Each row below holds a small network's activations on one record, seen along a few directions.
Each row is followed by the record's values for the fields MAZOF, BEL, MAFIZ, LOVUZ, VURU, ROTU.
A field that a record lacks is left out.
The largest differences between rows may come from other fields.
(in the rows, 500 means zero)
Random noise pushes rows far along 18 fixed directions. That doesn't count. These rows show it; they differ only by the noise:
[707 466 603 704 414 553 578 606 669 276 628 471 811 417 403 481 300 680
 601 474 635 500 551 477 376 601 521 487 428 685 682 334 309 757 342 661
 295 625]
[744 401 374 543 684 407 411 600 593 353 547 647 304 663 291 255 484 343
 600 646 699 516 553 462 482 521 544 478 207 491 692 454 554 531 716 486
 631 491]
[465 499 243 608 510 462 429 493 589 293 463 426 292 718 313 607 463 339
 410 602 412 598 520 409 637 728 490 430 387 309 526 544 433 262 541 551
 754 543]
[307 568 349 396 481 310 541 180 311 525 566 446 571 365 629 440 556 500
 423 139 568 565 578 601 531 682 214 472 655 537  95 660 442 368 644 331
 689 309]
[302 526 343 495 413 302 653 353 308 431 428 454 495 330 327 357 274 493
 494 627 825 500 618 458 608 502 426 628 467 267 156 450 373 596 774 736
 701 383]
[564 344 411 426 435 380 583 315 590 421 543 526 522 371 513 678 291 477
 480 382 420 363 441 613 623 702 339 482 396 351 199 550 443 410 377 478
 421 389]
[373 555 483 616 415 600 578 466 463 288 558 510 498 583 345 503 718 639
 569 372 429 637 341 461 469 644 498 498 481 578 651 571 481 486 350 379
 500 568]
[608 456 494 763 499 606 475 574 712 266 372 507 580 463 573 656 578 387
 580 503 295 483 245 454 335 253 345 495 702 412 361 502 681 740 428 691
 138 510]
[353 505 468 330 614 540 321 504 648 454 380 432 418 410 487 667 233 225
 456 373 461 421 490 469 740 453 385 363 249 582 639 491 404 395 369 467
 255 327]
[293 522 414 364 342 536 366 569 546 503 597 581 478 283 452 603 545 471
 390 572 317 389 415 707 546 518 265 393 332 428 136 453 384 571 609 466
 491 288]
[503 520 264 806 404 428 168 780 569 534 594 422 428 541 625 482 706 389
 449 539 359 784 439 563 330 490 374 484 551 548 441 414 675 666 552 656
 802 409]
[686 538 310 439 803 435 475 570 730 454 650 428 515 586 426 431 358 459
 464 620 657 399 757 529 589 508 549 511 478 453 338 489 369 374 724 489
 676 337]
[609 249 594 611 299 442 328 640 536 733 538 399 666 165 544 683 354 400
 430 542 618 665 320 474 293 439 459 349 387 647 358 236 324 396 522 819
 222 631]
[633 371 441 588 510 382 549 429 660 615 684 358 682 439 496 459 348 446
 564 476 577 632 641 478 515 621 489 480 323 434 563 445 514 506 456 513
 492 316]
[524 368 427 585 494 544 570 697 827 644 651 473 628 395 537 751 546 566
 449 534 250 535 432 695 692 733 536 381 540 285 563 558 455 320 205 497
 327 363]
[273 210 500 227 259 343 536 559 304 869 464 910 223 240 558 381 795 487
 464 725 363 398 280 817 524 653 446 500 276 139 350 604 724 625 571 453
 656 384]
[280 475 511 236 302 358 430 414 471 521 414 684 662 237 692 400 398 508
 402 418 584 383 616 651 449 773 324 430 461 476 389 605 397 754 475 632
 634 457]
[476 699 491 580 540 587 420 431 457 435 594 389 544 655 594 487 662 347
 351 429 181 501 765 533 372 569 174 399 584 709 505 433 443 640 743 177
 652 520]
[683 328 678 569 414 531 423 388 540 585 604 482 610 535 599 532 515 370
 485 405 285 486 578 502 365 654 347 313 373 678 751 474 505 633 520 451
 368 692]
[529 593 534 576 569 653 444 593 508 629 670 276 484 505 587 444 439 488
 421 450 290 345 758 534 465 266 419 315 430 626 529 312 489 663 746 377
 427 299]

[461 509 613 532 358 589 470 479 496 471 533 534 674 287 394 465 572 463
 551 477 526 547 344 491 308 294 286 353 389 567 356 362 451 647 659 483
 135 394] : {MAZOF: vilub, BEL: kifo, MAFIZ: mezu, LOVUZ: nedu, VURU: rol, ROTU: boso}
[610 647 523 805 629 580 713 788 344 493 360 384 433 593 475 490 366 596
 330 607 566 456 777 496 595 480 620 460 843 538 783 215 278 422 632 525
 489 780] : {MAZOF: vilub, BEL: kifo, MAFIZ: setav, LOVUZ: takup, VURU: rol, ROTU: podi}
[502 335 639 546 301 407 644  74 199 477 512 555 547 410 289 356 463 485
 610 275 676 573 363 383 450 548 324 293 376 489 465 554 447 417 768 559
 247 639] : {MAZOF: vilub, BEL: kifo, MAFIZ: bik, LOVUZ: tuki, VURU: rol, ROTU: podi}
[511 585 450 537 617 357 478 305 201 441 693 296 302 577 256 483 195 419
 643 422 674 525 623 494 833 398 349 884 200 880 445 306 434 624 557 274
 719 414] : {MAZOF: vilub, BEL: rozof, VURU: kere}
[519 451 450 680 291 433 401 579 333 426 337 598 385 436 622 387 389 496
 376 468 504 359 554 566 445 502 401 275 635 363 397 481 510 703 752 871
 570 631] : {MAZOF: vilub, BEL: kifo, MAFIZ: bik, LOVUZ: takup, VURU: rol, ROTU: podi}
[539 492 461 637 569 580 665 602 457 581 478 437 315 592 449 477 586 558
 526 620 418 471 483 481 568 301 663 537 563 280 541 428 666 443 541 447
 453 412] : {MAZOF: kaz, BEL: kifo, VURU: rol}
[576 500 515 640 504 580 547 601 759 396 461 522 695 454 331 671 580 303
 543 947 386 614 348 412 368 283 373 660 529 284 256 345 518 650 561 576
 255 490] : {MAZOF: vilub, BEL: kifo, MAFIZ: bik, LOVUZ: tuki, VURU: rol, ROTU: podi}
[741 352 545 365 581 457 492 516 514 701 699 586 411 587 578 424 548 635
 518 613 432 265 593 656 489 529 634 543 448 473 409 569 584 549 629 505
 717 536] : {MAZOF: kaz, BEL: rozof, MAFIZ: naruz, LOVUZ: nor, VURU: suz, ROTU: boso}
[647 461 405 555 466 343 569 400 472 293 361 516 455 532 616 550 161 498
 467 279 583 416 573 492 614 674 501 476 571 449 457 534 452 405 336 580
 550 541] : {MAZOF: kaz, BEL: rozof, VURU: suz}
[565 469 613 548 491 484 497 733 602 713 519 489 655 484 702 424 485 521
 473 549 477 565 647 505 368 565 634 416 593 573 832 489 509 597 423 586
 529 540] : {MAZOF: kaz, BEL: rozof, MAFIZ: mezu, LOVUZ: tuki, VURU: suz, ROTU: boso}
[551 421 611 258 688 473 501 353 355 516 381 610 374 461 668 629 633 462
 438 342 526 353 320 500 385 430 474 627 685 761 232 601 475 221 501 316
 410 748] : {MAZOF: kaz, BEL: rozof, MAFIZ: bik, LOVUZ: nor, VURU: kere, ROTU: podi}
[508 444 530 511 391 505 430 420 378 551 550 425 412 523 473 679 448 504
 434 558 331 405 430 535 549 453 415 553 516 530 256 474 475 524 581 587
 588 616] : {MAZOF: vilub, BEL: kifo, MAFIZ: mezu, LOVUZ: takup, VURU: rol, ROTU: podi}
[607 467 561 732 573 484 501 297 286 544 476 345 405 756 293 390 568 269
 583 467 620 782 543 230 513 416 489 423 453 611 830 458 544 340 762 458
 477 716] : {MAZOF: vilub, BEL: kifo, VURU: rol}
[486 605 369 374 537 651 247 596 727 275 540 551 392 689 433 518 505 542
 390 526 380 294 603 558 632 607 565 254 429 420 527 639 390 434 571 618
 641 487] : {MAZOF: kaz, BEL: kifo, VURU: rol}
[663 492 381 591 633 380 591 576 627 386 548 747 545 462 567 453 680 600
 621 460 444 423 354 773 539 521 303 664 785 339 238 642 716 720 436 433
 485 342] : {MAZOF: vilub, BEL: kifo, MAFIZ: setav, LOVUZ: nor, VURU: rol, ROTU: podi}
[588 574 328 456 443 495 557 424 603 129 560 621 455 602 429 328 385 667
 523 409 551 341 584 511 448 626 559 396 345 340 381 551 481 512 522 436
 634 328] : {MAZOF: kaz, BEL: rozof, VURU: suz}
[623 430 569 535 571 514 485 497 421 524 613 559 423 536 359 452 521 522
 533 412 535 445 512 605 705 561 498 359 456 609 663 534 388 390 631 477
 400 623] : {MAZOF: kaz, BEL: rozof, MAFIZ: setav, LOVUZ: takup, VURU: suz, ROTU: boso}
[589 549 534 493 444 666 478 593 502 596 595 419 478 460 644 590 421 658
 311 421 254 201 649 655 520 395 489 210 611 483 306 398 381 459 667 472
 378 440] : {MAZOF: vilub, BEL: kifo, VURU: rol}
[640 292 529 602 358 425 208 412 684 533 681 616 625 462 607 591 717 265
 583 348 256 700 270 591 381 671 210 334 348 636 526 646 642 547 427 515
 387 537] : {MAZOF: kaz, BEL: rozof, MAFIZ: naruz, LOVUZ: nor, VURU: suz, ROTU: podi}
[687 529 615 501 590 620 327 570 524 369 501 539 430 624 668 409 456 550
 539 246 445 300 534 476 355 362 571 347 508 824 714 545 554 633 485 494
 417 601] : {MAZOF: kaz, BEL: rozof, MAFIZ: setav, LOVUZ: takup, VURU: suz, ROTU: boso}
[666 526 479 548 849 440 398 496 795 608 608 501 734 598 427 717 687 133
 540 686 401 737 531 619 773 568 234 729 714 564 513 596 469 424 483 328
 414 535] : {MAZOF: vilub, BEL: kifo, MAFIZ: bik, LOVUZ: tuki, VURU: rol, ROTU: boso}
[584 488 594 334 698 526 754 483 634 657 462 601 687 430 605 429 623 578
 528 620 527 387 566 562 423 405 592 578 744 281 414 579 596 521 521 364
 343 386] : {MAZOF: vilub, BEL: kifo, MAFIZ: setav, LOVUZ: takup, VURU: rol, ROTU: boso}
[506 337 647 719 270 612 695 405 407 446 710 575 528 401 384 434 664 759
 673 382 347 373 294 591 548 478 523 391 469 434 493 663 585 705 541 638
 237 567] : {MAZOF: kaz, BEL: rozof, MAFIZ: setav, LOVUZ: nor, VURU: kere, ROTU: podi}
[565 498 478 683 391 521 353 502 635 283 521 362 715 529 515 678 336 645
 449 416 526 523 518 470 511 732 480 458 722 601 495 548 299 581 354 961
 540 807] : {MAZOF: vilub, BEL: rozof, MAFIZ: bik, LOVUZ: nor, VURU: kere, ROTU: podi}
[593 423 656 268 516 476 638 319 486 532 544 629 642 469 652 344 522 642
 537 329 573 354 583 516 331 629 588 492 460 594 565 643 528 523 425 318
 465 517] : {MAZOF: kaz, BEL: rozof, MAFIZ: mezu, LOVUZ: nedu, VURU: kere, ROTU: podi}
[451 457 465 603 478 427 514 524 537 439 339 551 475 603 481 409 550 393
 599 615 565 676 469 377 481 585 581 602 471 348 813 578 671 635 359 663
 626 573] : {MAZOF: kaz, BEL: rozof, MAFIZ: naruz, LOVUZ: nor, VURU: suz, ROTU: boso}
[605 454 383 632 498 516 426 568 528 472 472 508 409 516 605 403 601 574
 497 219 547 572 348 475 393 398 597 233 620 417 477 586 646 294 538 585
 386 381] : {MAZOF: vilub, BEL: kifo, MAFIZ: mezu, LOVUZ: nedu, VURU: rol, ROTU: boso}
[469 555 444 913 407 524 637 478 194 497 170 306 144 802 731 550 494 352
 359 455  78 467 612 348 509 351 451 422 875 225 657 475 830 629 611 569
 635 639] : {MAZOF: vilub, BEL: kifo, MAFIZ: mezu, LOVUZ: nedu, VURU: rol, ROTU: podi}
[329 466 656 286 507 344 515 345 269 754 442 534 639 207 621 468 436 398
 466 464 730 495 564 561 528 502 378 647 593 710 329 548 362 532 624 534
 491 599] : {MAZOF: kaz, BEL: rozof, MAFIZ: setav, LOVUZ: takup, VURU: kere, ROTU: podi}
[308 551 493 387 497 586 460 546 426 696 575 522 375 505 375 456 681 434
 423 629 390 512 519 560 626 413 511 361 379 399 525 494 479 341 727 337
 504 362] : {MAZOF: kaz, BEL: kifo, VURU: rol}
[629 468 604 410 704 423 652 210 421 500 451 571 596 563 485 477 630 404
 552 521 596 448 514 464 443 467 377 621 792 508 262 668 475 416 759 443
 458 699] : {MAZOF: kaz, BEL: rozof, MAFIZ: bik, LOVUZ: takup, VURU: suz, ROTU: boso}
[301 558 644 418 303 657 793 274 312 383 347 409 476 559 388 483 445 683
 526 562 490 412 494 235 337 435 705 574 380 357 574 430 507 571 398 438
 475 584] : {MAZOF: vilub, BEL: kifo, MAFIZ: setav, LOVUZ: takup, VURU: rol, ROTU: boso}
[524 406 461 590 483 398 657 420 440 555 554 540 476 446 281 429 662 382
 619 535 586 789 291 436 416 485 389 484 307 377 461 423 588 287 592 240
 352 324] : {MAZOF: vilub, BEL: rozof, MAFIZ: mezu, LOVUZ: nedu, VURU: suz, ROTU: podi}

Which values does each new row have?
[608 495 345 412 623 265 264 375 308 486 335 561 182 589 836 437 392 250
 446 205 489 395 524 549 491 375 312 531 602 620 231 592 747 495 627 423
 750 394] : {MAZOF: kaz, BEL: rozof, VURU: suz}
[390 418 534 504 466 576 256 573 558 771 602 395 490 518 550 704 755 500
 557 501 325 715 192 483 498 340 602 571 511 606 553 590 673 412 288 600
 493 499] : {MAZOF: vilub, BEL: kifo, MAFIZ: naruz, LOVUZ: nor, VURU: rol, ROTU: boso}
[516 481 460 706 381 505 662 622 270 319 495 550 251 495 266 503 445 668
 561 528 556 478 344 556 646 489 571 617 409 499 507 323 463 515 436 484
 478 588] : {MAZOF: kaz, BEL: rozof, VURU: kere}
[674 426 434 832 431 489 491 445 495 517 888 347 536 756 337 606 628 672
 482 537 289 540 602 613 708 806 495 475 675 505 474 647 393 434 658 701
 824 786] : {MAZOF: kaz, BEL: kifo, MAFIZ: naruz, LOVUZ: nor, VURU: rol, ROTU: podi}
[525 554 207 321 630 277 335 659 689 438 407 637 514 430 519 388 431 363
 445 545 886 747 518 496 406 642 538 549 387 455 375 444 440 230 420 416
 749 263] : {MAZOF: vilub, BEL: kifo, VURU: rol}
[329 730 211 521 588 335 341 662 771 374 350 573 712 536 439 443 521 168
 395 847 650 817 706 486 543 713 331 606 627 252 477 538 417 568 586 608
 839 365] : {MAZOF: vilub, BEL: kifo, MAFIZ: setav, LOVUZ: takup, VURU: rol, ROTU: boso}
[176 630 355 367 284 731 171 790 643 387 557 385 397 576 402 695 460 880
 376 579 467 446 353 471 602 542 900 386 430 472 469 578 315 364 237 930
 785 505] : {MAZOF: vilub, BEL: kifo, VURU: rol}
[556 449 550 652 476 530 630 544 631 337 373 543 560 516 447 708 479 440
 606 670 348 511 298 476 513 456 469 736 589 371 515 497 614 666 222 571
 331 584] : {MAZOF: kaz, BEL: rozof, MAFIZ: mezu, LOVUZ: takup, VURU: suz, ROTU: boso}
[453 523 367 495 479 452 391 675 801 403 397 547 624 478 387 782 504 239
 399 809 479 800 389 462 498 747 426 561 440 413 490 425 306 243 291 480
 530 560] : {MAZOF: vilub, BEL: rozof, VURU: suz}
[491 501 504 438 515 523 733 118 521 465 514 261 626 564 588 654 343 643
 530 353 412 354 544 355 526 439 586 600 699 302 179 664 578 427 405 540
 478 412] : {MAZOF: vilub, BEL: kifo, MAFIZ: setav, LOVUZ: takup, VURU: rol, ROTU: boso}
[395 519 470 709 513 541 449 627 632 510 413 415 570 342 611 661 508 288
 486 211 285 698 364 566 579 524 206 300 541 567 766 429 575 470 243 347
  71 299] : {MAZOF: vilub, BEL: rozof, MAFIZ: mezu, LOVUZ: nor, VURU: kere, ROTU: boso}
[251 496 642 470 476 467 624 308 358 682 489 325 691 432 438 572 475 652
 617 429 695 646 452 403 697 518 599 651 709 567 620 670 429 482 347 725
 458 617] : {MAZOF: vilub, BEL: rozof, VURU: suz}
[827 257 651 399 513 400 609 547 737 587 661 679 759 396 410 514 352 641
 701 826 694 401 444 597 452 557 636 759 357 443 442 463 491 731 331 664
 418 563] : {MAZOF: vilub, BEL: rozof, VURU: suz}
[725 388 608 464 528 618 124 342 616 451 775 359 533 576 343 673 407 400
 631 388 495 480 315 408 537 248 486 469 189 876 364 490 447 439 546 609
 302 558] : {MAZOF: kaz, BEL: kifo, VURU: rol}
[647 489 471 563 619 430 603 360 622 326 630 696 540 655 330 503 607 332
 632 513 341 520 518 668 786 746 249 575 437 434 616 671 546 554 469 187
 449 454] : {MAZOF: kaz, BEL: rozof, VURU: suz}
[521 552 314 633 672 512 409 591 648 166 526 604 446 489 331 443 684 559
 733 338 707 634 121 498 495 311 492 589 575 569 343 644 620 466 429 557
 331 338] : {MAZOF: vilub, BEL: rozof, MAFIZ: setav, LOVUZ: takup, VURU: kere, ROTU: boso}
